Each row below holds a small network's activations on one input, seen along a few directions.
In each table, some parts of the input vary, and every possible input appears once, in random order.
Descriptions start from the smaller parts, as in this example, which fits no table here: values(2) and (point or line(11) or (ring(5) and line(6))).
Shared parts are said once, and a part with two or three values counts as separate values.

Other details of the inputs vary at random and push rows far along two fixed directions, the same in every table; ignore that.

Rows:
x1: [  2.7 -13.5   2.8   7.2 -10.6  -6.9   7.7  -1.5   9.6   0.7 -25.3]
x2: [ 17.7   8.4  11.6  -6.7  -6.0   9.0  -1.9   3.7   0.7  -1.4 -24.5]
x3: [ 0.2 -4.4  1.6  3.4  8.3 12.5 -0.1 12.9 21.2 12.0 -4.8]
x4: [-24.4 -59.8  30.2   4.2  10.9   5.2 -16.8  -3.0 -67.5 -10.4  -1.6]
x5: [ -1.6  24.6 -35.3  -6.4  15.2  -5.8   4.5  -4.1  -6.9  -6.0  27.9]
x6: [  7.9 -11.4   3.6   5.6   4.4   2.0  -3.7  11.4  21.6   9.6  -0.7]
x7: [-2.1  1.2  7.1 17.0  1.2  7.1 -6.9 10.3 21.2  2.7 -3.9]
x8: [-18.1 -52.2  28.2  -1.8  21.6  15.1 -28.6  13.7 -54.8   0.1  22.8]
x9: [ 1.9 -1.1  4.5 16.4  3.2  8.6 -7.9  5.4 20.6  9.3 -3.1]
x10: [-10.3  26.5 -26.0 -23.0   2.2 -25.1   7.2 -19.2 -12.1  -6.1  16.0]
x11: [ 0.2 -1.1 -0.7 -0.5  5.4 14.1 -1.3 16.7 17.5 14.3 -4.3]
x12: [ -1.3   9.2   3.3   6.0  -7.1  11.1 -11.0  20.8  12.3   7.3  -2.8]
x13: [  2.5  14.2 -30.0 -13.2 -10.0 -17.4  11.4 -21.4  -8.8 -22.3  23.7]
x14: [ 11.2 -10.1   2.3   3.1  -0.8  -1.1  -6.4  14.2  19.0  10.0   1.1]
x15: [ -7.7  17.8 -22.7 -16.6   3.5 -31.0   7.1 -25.8  -6.8 -11.9  17.2]
x16: [ -2.2  -2.5   5.0  -4.5 -18.3  16.1   5.2  -2.0  11.5   2.7 -12.9]
x17: [-30.6 -41.0  29.1  11.4  28.9  27.4 -26.7   3.7 -52.4  -2.0  18.0]
x18: [  3.3  -4.3  -2.0  -1.0 -16.6  -3.1   4.0   8.2   0.7   7.0 -26.6]
x19: [  6.6   5.8  14.9  -3.0 -11.3   3.3  12.8   8.0   2.7  14.6  -9.7]
x20: [  5.5  -9.0  -0.5   0.9 -17.6  -8.3   2.8   5.4   3.1   4.1 -24.8]
x21: [  2.3  22.7 -34.9  -6.2  12.4 -11.7   2.6  -3.1  -7.5  -6.8  30.1]
x22: [ 6.3 -2.4 19.3  7.7 -5.3 -1.0 17.1 -2.1 11.9  8.1 -9.6]
x23: [ 23.6   1.9  13.2  -4.3  -9.6  -2.1  -4.6   2.6   2.3  -4.7 -20.3]
x24: [ 8.9 -6.6  3.2 10.9  2.0  2.8 -6.4  8.1 20.7 10.6 -0.3]
x25: [ 2.6 -1.5  7.2 15.7 -2.8  1.5 -9.4 12.1 19.8  1.8 -1.3]
x26: [ -0.5  20.7 -28.6   5.6   9.0 -20.0   0.2  -6.0  -2.7 -19.9  30.4]
x27: [  2.9   2.1  17.8   4.1  -4.9   4.0  17.8   1.0   9.8  10.2 -11.6]
x28: [-31.1 -46.3  37.9 -13.5   9.8   3.5 -27.7  -5.7 -63.0   0.8  10.0]
x29: [ -0.8  -2.7  -2.6  -1.1 -13.8   3.1   5.5   6.4   1.0   7.2 -28.8]
x30: [ -5.6  24.2 -35.0  -3.2  20.5  -3.2   8.2  -7.2  -3.7  -6.7  25.7]
x31: [  2.5   7.2   3.9   6.2  -9.9   5.3 -12.9  21.9  11.7   6.7  -0.7]
x32: [-34.7 -39.4  32.5  11.9  26.9  26.1 -25.9   8.9 -52.2  -8.4  17.1]
x33: [ -1.7 -11.4   2.5   8.6  -6.9  -1.2   9.9  -3.7  10.5   0.9 -28.0]
x34: [ -3.8  27.1 -20.2  -7.8  11.2 -13.1  29.3 -17.3 -15.1  -9.7  19.4]
x35: [10.8 -4.4 19.3  6.1 -9.0 -6.2 14.9 -0.1 11.2  7.6 -7.2]
x36: [-5.5  8.4  4.1  9.0 -1.7 13.9 -7.4 18.0 15.3  6.3 -5.1]
x37: [ -8.6  15.9 -28.5  -8.9   1.3  -4.7  19.5 -26.8  -3.7 -22.8  17.3]
x38: [-12.4   6.2  10.1 -11.8  -8.1   2.9  -0.2  -2.7  11.7  15.4 -19.2]
x39: [-16.0 -41.2  42.5  -0.4  26.2  24.4 -17.0  -8.6 -63.7 -17.2  -4.2]
x40: [-41.4 -29.7   6.1 -15.5  35.0 -13.8 -10.2 -34.0 -77.4 -26.2  39.5]
x41: [  3.2  18.5 -31.2   4.7  11.1 -18.5  -0.9 -11.1  -3.4 -13.5  31.2]
x42: [ 13.0  -0.6  16.5  -0.6 -15.6  -7.1   9.7   6.8   4.4  11.5  -6.2]
x43: [ 4.0 -4.9  3.6 12.5  6.3  8.8 -4.4  6.4 21.2 11.7 -2.8]
x44: [  0.8 -10.6   8.7   2.0 -16.8   8.9   5.7  -8.6  18.1  -2.3 -10.1]
x45: [  2.5   6.6   0.8   5.2  -5.1  12.7 -12.1  16.1  11.5  13.9  -2.2]
x46: [ -2.8  12.5 -31.8  -0.7  25.9 -11.2  11.6 -11.7   3.3 -11.7  26.9]
x47: [ 24.1  -1.0  15.7  -0.1  -7.9  -3.8  -2.6  -1.3   6.0  -6.9 -20.4]
x48: [ 10.4   3.9  15.6  -2.8 -14.2  -2.2  10.9   9.6   2.1  14.4  -7.8]
x49: [  6.4  -3.6   4.5  14.9  -0.9   2.9 -10.4   7.2  19.3   8.2  -0.5]
x50: [ 11.3  -3.3   1.5   4.2  -6.0   2.2 -11.9  15.1  13.9  12.9   1.3]
x51: [-16.1  19.4 -22.2 -13.0  12.2 -22.9  13.2 -30.9  -2.4 -13.6  13.6]
x52: [-12.9   2.3  12.4  -8.0  -5.5   1.4   0.9  -6.2  15.4  11.6 -19.1]
x53: [ -4.6  -6.3   0.0   5.5  -6.9   4.2  10.9  -0.7   8.9   3.0 -30.4]
x54: [ 0.8  0.0  1.7  8.5  6.2 13.6 -3.1  9.6 19.6 12.8 -4.4]
x55: [ 16.8   0.5  16.4   3.8   0.3   4.4   3.2  -7.0  10.5  -7.9 -24.4]
x56: [ -8.1   6.7   9.2 -15.0 -12.9  -0.2  -3.9   0.7   8.7  17.1 -17.0]
x57: [  1.8  -1.6   4.3  -7.4 -23.0  12.9   1.5   1.4   8.5   3.8 -11.0]
x58: [  5.7  15.6 -32.8   0.6  14.2 -18.6   3.2 -10.2  -2.0 -11.4  31.5]
x59: [ 13.3  -3.9  18.4   3.6 -13.4  -8.7  11.4   2.9   7.6   8.8  -6.1]
x60: [ 4.2 -0.6 -1.2 -3.7  0.1 11.5 -4.8 19.8 14.6 15.1 -2.2]
x61: [  2.5  10.7 -28.1  -9.4  -7.9 -19.0  12.9 -25.4  -5.6 -24.5  24.1]
x62: [  1.9  19.2 -35.7 -11.5  14.7 -13.2   6.1  -0.1  -5.6  -8.0  29.8]
x63: [ -1.0   9.6 -27.1  -7.3  -2.9 -16.0  16.4 -28.3  -2.5 -25.6  23.1]
x64: [ 13.6   8.0  12.4  -3.6  -1.4  11.9   2.0  -0.3   3.4  -2.4 -26.2]
x65: [ 14.1  19.7 -18.4  -5.8  15.0 -20.1  13.6 -26.3 -11.5 -31.3   9.3]
x66: [  6.5   4.9   1.1   5.5  -7.9   6.8 -13.8  17.1  11.5  13.3  -0.2]
x67: [ 21.9   7.1  11.8  -6.5  -8.9   3.0  -3.2   5.6   0.8  -1.5 -22.4]
x68: [  5.6  -4.0   4.9  -7.2 -25.7   6.9  -0.6   2.8   7.3   3.3  -8.3]
x69: [ -4.6  -3.3  -1.9   2.0  -9.4   6.2   9.2   2.8   4.6   6.3 -30.8]
x70: [  8.8  -0.3   2.8   8.2  -8.9   2.2 -15.8  14.2  12.5  10.5   1.4]
x71: [  5.5   3.1   4.8   9.0 -11.2   0.5 -14.4  19.0  14.2   4.2   0.4]
x72: [ -7.5  27.7 -33.7   0.7  17.3  -3.3   4.5  -7.8  -4.1  -8.9  25.0]
Each input here is: ring(8) and (line(4) or values(5)).
Q: Changing only the ring(8) part turns x56 into x51. The same change can be made to x57. Which row results?
A: x44
Q: Changing only the ring(8) part turns x61 into x37. The same change can be made to x26. Which row results?
A: x32
Q: Start at x3 and move only the line(4) part, one step at a time. The first step leads to x54. Which rows follow, in order?
A: x17, x32
Q: Which other rows does x8 become when the line(4) part takes its other values? List them by row number.
A: x50, x70, x71
Q: Which other rows does x55 become when the ring(8) part takes its other values? List them by row number.
A: x2, x23, x39, x47, x64, x65, x67
Q: Which other rows agree with x38 in the ring(8) part? List them by row number.
A: x11, x16, x30, x34, x36, x64, x69, x72
Q: Which other rows does x35 become when the values(5) part takes its other values? List them by row number.
A: x1, x40, x63, x65

Rows:
x73: [  1.4  -5.2   4.1  -3.6   2.7  -9.4   7.2  -8.2 -10.1  -9.6   1.1]
x74: [-19.5   6.2  -8.7 -23.0 -15.0  -5.2 -11.5   8.1 -13.0  17.1  14.7]
x75: [  6.7  -1.7  -5.8   6.6   5.0  -3.4 -11.2   7.2  -9.8  -6.4  14.4]
x76: [ -7.8   0.0  -3.0  -6.6   5.3   4.8  10.5  -9.9 -11.8  -5.8  -8.3]
x77: [-3.4 -4.9 -6.8  4.9  5.6 -2.1 -7.9  4.6 -2.6 -5.7 15.2]
x78: [ 35.8  48.4 -26.3  -0.3 -34.6 -22.1  31.0  -3.8  76.8   4.9 -24.4]
x79: [ -7.1  -1.2   1.5  -4.7   3.9  -2.5   3.3 -15.3  -8.4  -5.0  -2.8]
x80: [-11.5   2.0   0.8  -3.2   2.6   3.1  11.8 -11.2 -12.0  -5.7  -4.9]
x81: [-10.4   2.3 -10.3   0.4  13.4  11.1  -0.8   3.5  -4.4   1.4   7.6]
x82: [ -1.2  -7.7  -0.1  -1.8  -2.7  -8.6   3.7  -9.7  -9.9 -12.6  -0.5]
x83: [  8.8   4.4  -1.9   2.9   8.0  -0.4 -12.4   5.1  -7.8  -5.6  15.0]
x84: [ 8.6  1.8 -2.1  6.9  4.4 -1.4 -7.0  5.9 -8.8 -4.5 18.7]
x85: [ 10.8   1.0   5.1  -3.6  -0.2  -6.5  -0.9  -9.1 -15.6 -12.7  -0.3]
x86: [ 26.7  47.9 -34.5   0.4 -31.5 -22.3  29.0  -6.5  79.1  10.2 -32.6]
x87: [  8.9 -40.2  62.1  15.5 -22.0  35.6 -33.4  40.7  31.6  35.0 -37.6]
x88: [-11.1   4.3   0.8  -7.0   6.1   4.0   6.3 -12.1 -11.3  -7.0  -8.5]
x89: [  0.7  -2.5   4.2  -5.6   0.7  -5.2   2.0 -11.9  -9.4 -12.3   0.8]
x90: [-10.6   1.8   0.5  -5.1   8.1  -0.3  11.6  -8.8 -12.2  -4.7  -7.9]
x91: [-6.5 -3.6 -8.8  2.6 11.4  4.8 -4.1  0.6 -2.5  3.2 13.4]
x92: [ -3.4 -34.0  58.1  14.3 -16.4  44.6 -28.7  39.4  29.1  40.3 -46.3]
x93: [-15.5   1.9 -10.8   3.8  10.8   7.1  -3.2   3.5  -3.9   0.0   6.1]
x94: [-12.9   0.1  -4.2  -3.2   2.7   0.5   8.3 -10.2 -10.9  -7.5  -9.8]
x95: [-17.3   3.7  -2.7 -30.5 -22.9 -11.4   1.2  -6.1 -21.2   9.4   0.6]
x96: [  9.4  -4.0   0.4   0.2  -3.9  -9.9   0.9  -7.0 -15.7 -13.0  -1.7]
x97: [ 14.1  -3.7   1.2  -3.0  -0.7  -5.8   3.4  -7.0 -16.5 -11.6   0.1]
x98: [ -7.4  -3.6   1.6  -0.9   0.2  -3.4   8.7 -14.2  -9.1  -3.8   0.6]
x99: [-9.9  0.8 -5.1  2.2 12.2  3.9 -8.1 -1.6 -1.8  2.1 13.1]
x100: [ 11.0  -1.4   5.1   0.4  -4.2  -7.5   4.5  -7.9 -15.6 -11.1   2.7]
x101: [  4.1  -6.9   0.4  -5.2  -0.1  -4.4   6.2  -9.5  -9.8 -11.0   0.9]
x102: [-12.9   4.0  -6.4   2.0  16.1   5.9   0.3   4.9  -4.8   2.6   7.6]
x103: [-11.4  -3.4 -10.1   5.8   8.6   0.5  -6.1   0.4  -1.4   1.6  11.9]
x104: [-13.6   4.6  -6.7   3.8  10.3   9.2   0.7   2.3  -3.8   1.8  10.6]
x105: [  9.2   1.0  -1.8   4.8  10.4  -4.6  -7.5   8.6 -10.0  -3.5  15.8]
x106: [ 1.5 -4.8 -5.9  1.5  8.5  2.3 -5.6  4.6 -3.4 -4.1 16.7]
x107: [-9.7 -1.2 -5.4  5.9  8.4  3.0 -2.5 -0.6 -2.0  3.4 16.5]
x108: [-0.9 -2.3 -2.5  3.2 10.9 -3.2 -4.3  5.9 -2.8 -2.7 16.5]
x109: [12.1 -0.4 -5.6  3.4  7.4  0.6 -8.3  7.2 -8.9 -4.5 15.3]
x110: [ 26.4  52.2 -36.3   5.5 -17.5 -16.7  21.1   8.6  84.3  20.0 -14.9]
x111: [ 11.1  -2.2   4.8  -1.6   2.3 -10.8   4.3  -5.8 -17.4 -10.4   0.6]
x112: [-1.7 -2.3 -2.4  5.0  5.2  0.3 -4.2  3.4 -2.5 -3.9 19.7]
x113: [  5.1 -47.2  61.8   9.6 -25.9  32.4 -16.7  23.8  20.3  34.6 -53.8]
x114: [ -6.9  -4.1   1.5  -2.7   6.1  -6.8   8.4 -11.9  -9.9  -2.8  -2.1]
Q: What is each input in this table made of?
A: values(2) and (point or (line(4) and values(5)))
Q: Changing only the values(2) part turns x92 into x88. The same change can be made to x103. Which row results?
A: x86
Q: Changing only the values(2) part turns x109 into x97. The same change can be made to x112. Which row results?
A: x78
Q: Which other rows does x83 become when the values(5) part takes its other values? List them by row number.
A: x75, x84, x105, x109
Q: Which other rows does x74 become when the values(2) part takes its other values? List them by row number.
A: x95

Rows:
x115: [  1.0   4.0  -7.6 -11.0 -18.3  -9.6   0.7  -4.4   8.9   5.8  -1.7]
x116: [  4.2  12.7  -6.2  -7.6  -1.1   2.4  10.3  -0.4   4.8   7.5 -10.0]
x117: [ 18.7  -0.2 -12.4  10.7  10.1 -11.8  -7.1  22.9  14.5   4.6  21.0]
x118: [ -3.9   9.9  -6.2  -8.4  -3.4  -2.2   9.3  -0.7   7.2  12.4 -12.5]
x119: [ -7.1  -0.4  -5.5   3.5  -5.7  -9.4  11.8  -8.5  15.0  -3.1 -12.8]
x120: [ 16.5  10.1  -2.0  -7.6 -13.7  -6.6   1.9  -1.9   9.0  -5.2  -1.0]
x121: [  9.9  21.9 -21.7   6.8  -7.1  -1.7 -14.7  19.4   9.3   5.3  -1.3]
x122: [ -0.8  -0.2 -11.9   3.6  -8.0  -6.2  12.6  -7.1  11.2  -0.2 -12.5]
x123: [-18.7 -21.0  13.4  -9.3  33.7   7.2  -4.9 -11.9 -70.9 -18.3  22.0]
x124: [-20.9 -30.2  -1.9  -0.1  24.0   3.9   0.3 -19.2 -62.4 -24.8  21.3]
x125: [ 16.2  12.8   4.3  -3.3 -12.5 -11.3   1.3  -7.4   8.5  -7.9   2.0]
x126: [-10.1  14.3  -4.9  -8.9  -0.1  -7.7  10.7  -4.6  11.3   6.8 -10.1]
x127: [ -9.9 -70.1  84.8  23.6  -5.9  69.2 -59.1  47.3  19.6  36.6 -50.0]
x128: [12.5 18.2  6.9 -1.2  2.5 -4.4  9.5 -4.5  7.3 -0.4 -8.9]
x129: [ -4.8   6.9  -3.3 -10.5 -17.3 -13.9   1.7  -5.8  15.1   3.0  -2.3]
x130: [ -8.2  21.0 -14.8   2.2  -1.6  12.1   5.4  17.7  18.9  10.0  13.9]
x131: [ 14.3   5.0  -7.3   5.2  -1.3  -3.8  13.7  -6.3   8.1 -12.6  -9.5]
x132: [ 13.1   3.3   5.2  10.7  -1.5  -5.5  10.7  -9.4   6.5 -12.6  -9.5]
x133: [-31.3 -26.2   0.8  12.1  43.2   5.3 -16.6 -10.8 -49.6  -6.5  61.3]
x134: [  9.3   8.1  -9.7 -10.4 -16.0  -5.8   2.6  -4.1   7.6  -0.2   1.0]
Q: What is each input in this table made of?
A: values(5) or (values(3) and line(5))
Q: What sort of input is x122?
A: values(3) and line(5)
Q: Which other rows does x120 become when the values(3) part takes its other values? List them by row number.
A: x123, x131
